Each row below holds a small network's activations on one input, seen along a few directions.
In each table, some parts of the input vary, and every possible input appears once, in random order.
Descriptions start from the smaller parts, as in this example, which fits no table here: one of 4 places along a line, together with either a single point or one of 11 places along a line or (one of 3 separate values, together with one of 8 places around a ring).
Shared parts are said once, and a part with two or three values counts as separate values.

Other details of the inputs shift rows strongly along two fixed directions, in all tables alike. That doesn't count.

Table:
r1: [ 33  43  -2  35   5 -11 -20 -12 -21  20 -23 -22  20]
r2: [ 15  42  10  29  23  -7 -14  13  -8  25 -30   1  27]
r3: [ 13  -1 -22 -27 -33  17 -18   5 -22  10  23  10   3]
r4: [ -4 -10 -16 -10 -19   3   2 -18  25 -24  -5   1 -20]
r5: [  9   6  12  30   4  -3 -24 -16 -17   8 -10  -4   9]
r6: [ -4 -13  11 -10   3   5  -8 -11  31 -25   1   7 -15]
r7: [  2  -7  13   7  15 -21  25   1  -6   8 -18 -22  -5]
r8: [-13   5  -1 -19 -15  13   5  25 -31  19  29  26   8]
r9: [-22 -13   0 -20  15   8  17   0  42 -16  18  -8 -16]
r10: [ -7  -9   6  -2   0 -13   8  -2   8 -22 -18   4 -20]
r11: [ 14   1   7   7  -4  -3   9 -21  -3  -7  -4 -17  -4]
r12: [ 10  29  -9  20  20 -19  13  17   4   0 -34 -10  -2]
r13: [-11 -24  -1 -14  10   2   7   0  36 -34  12   4  -6]
r14: [-10  -1  11  15   5 -21   7   1   5  -7  -6   8   0]
r15: [-13   1 -15 -19 -15   3  12  -6  30 -19   3 -22 -15]
r16: [ -8   5  17   9  -6 -13  -2  -5  10  -6 -12  14 -14]
r17: [ 15 -16   7 -27  -4  31 -10   7 -22   0  29  22  17]
r18: [-15  -7  11  -1   0  -9  35  10  30  -3  -2   2 -16]
r19: [-11   1   6   8  -4 -13  -2 -10  15   1 -16  19 -13]
r20: [-14 -18  -6   1   4  12  31   7  35 -16   8 -10 -13]
r21: [ -9  -4 -15 -11  -9  28  -2  17 -30  11  34  10  15]
r22: [  8 -14  -3 -28 -11  25 -31   0 -16   2  19  31  12]
r23: [ -1  16   8  13  14 -27  -7  -6 -25  22 -27 -27   8]
r24: [  2 -12 -19  -9 -19  28 -22   5 -23   3  17  30  13]
r25: [ -7  -2 -19 -17 -16  29 -13  18 -23   9  26   8  19]
r26: [-14  -1 -12 -14  -9   2  23  -7  22 -16  11 -19 -20]
r27: [ 11  -9 -15 -19 -26  15 -13   5 -32 -12  25  12  17]
r28: [ -2   1  -2   8  10 -27   4  -4   5  12 -23 -12 -16]
r29: [-19  -9  -3 -23   8   8   7  -1  49 -19   7 -12 -12]
r30: [-10  -5 -15  10   3   0   2  -3  29   3   0  -6 -13]
r31: [ 12  15 -28  -1  -9  36  -7  37 -17   1  16  22  23]
r32: [  3 -17  -9 -21 -10   5  -2  22 -43 -10  16  22  14]
r33: [  6   1   6  34  13  -9 -17 -10 -23   8  -3  -8  22]
r34: [ 10   3   6   6 -13  -6 -12 -20   0 -13  -8  -9  -8]
r35: [ -2 -18  11 -12  13   7  15  -2  36  -8   8 -10  -6]
r36: [-10 -11  -6  -2   2 -15   8  -7  10 -13 -24   6 -19]
r37: [ 10   9  27  23   7 -14   4  -8 -21  19  -9   6   8]
r38: [ 29  32  11  32  28  -4 -30  -5  -5  22 -17  -9  26]
r39: [ -1 -12  -6 -14 -14   4  28  -6  25 -18   6 -20 -17]
r40: [ -8  -6 -11 -29  -8  11   9  26 -45   9  22  11   6]
r41: [ -4 -13   0  12   6  10  21  -4  16 -15   4  -3  -8]
r42: [ 14   6  13  11  17 -10 -31 -18  -1  30  -5  -9   9]
r43: [  5  -7  13   8  13 -16  22  -4 -11  -5 -16  -8  -8]
r44: [  2  17  12  19   3 -23 -15  -5  -8  36 -13   3   0]
r45: [ -8  23  15  15   5 -19 -10  -4  -9  29 -14  -9   9]
Description of these inputs: one of 5 separate values, together with either a single point or one of 8 places around a ring.
Changing only the choice among 5 separate values turns r16 into r6. The same change can be made to r14. Which row results?
> r13
Changing only the choice among 5 separate values turns r9 into r21. The same change can be made to r38. Which row results?
> r31
Start at r11 and move only the place on the ring of 8, one step at a time. The first step leads to r39. Which rows follow, in order?
> r26, r15, r3, r4, r34, r27
Which other rows agree with r7 in the choice among 5 separate values? List them by row number.
> r10, r12, r23, r28, r32, r36, r40, r43
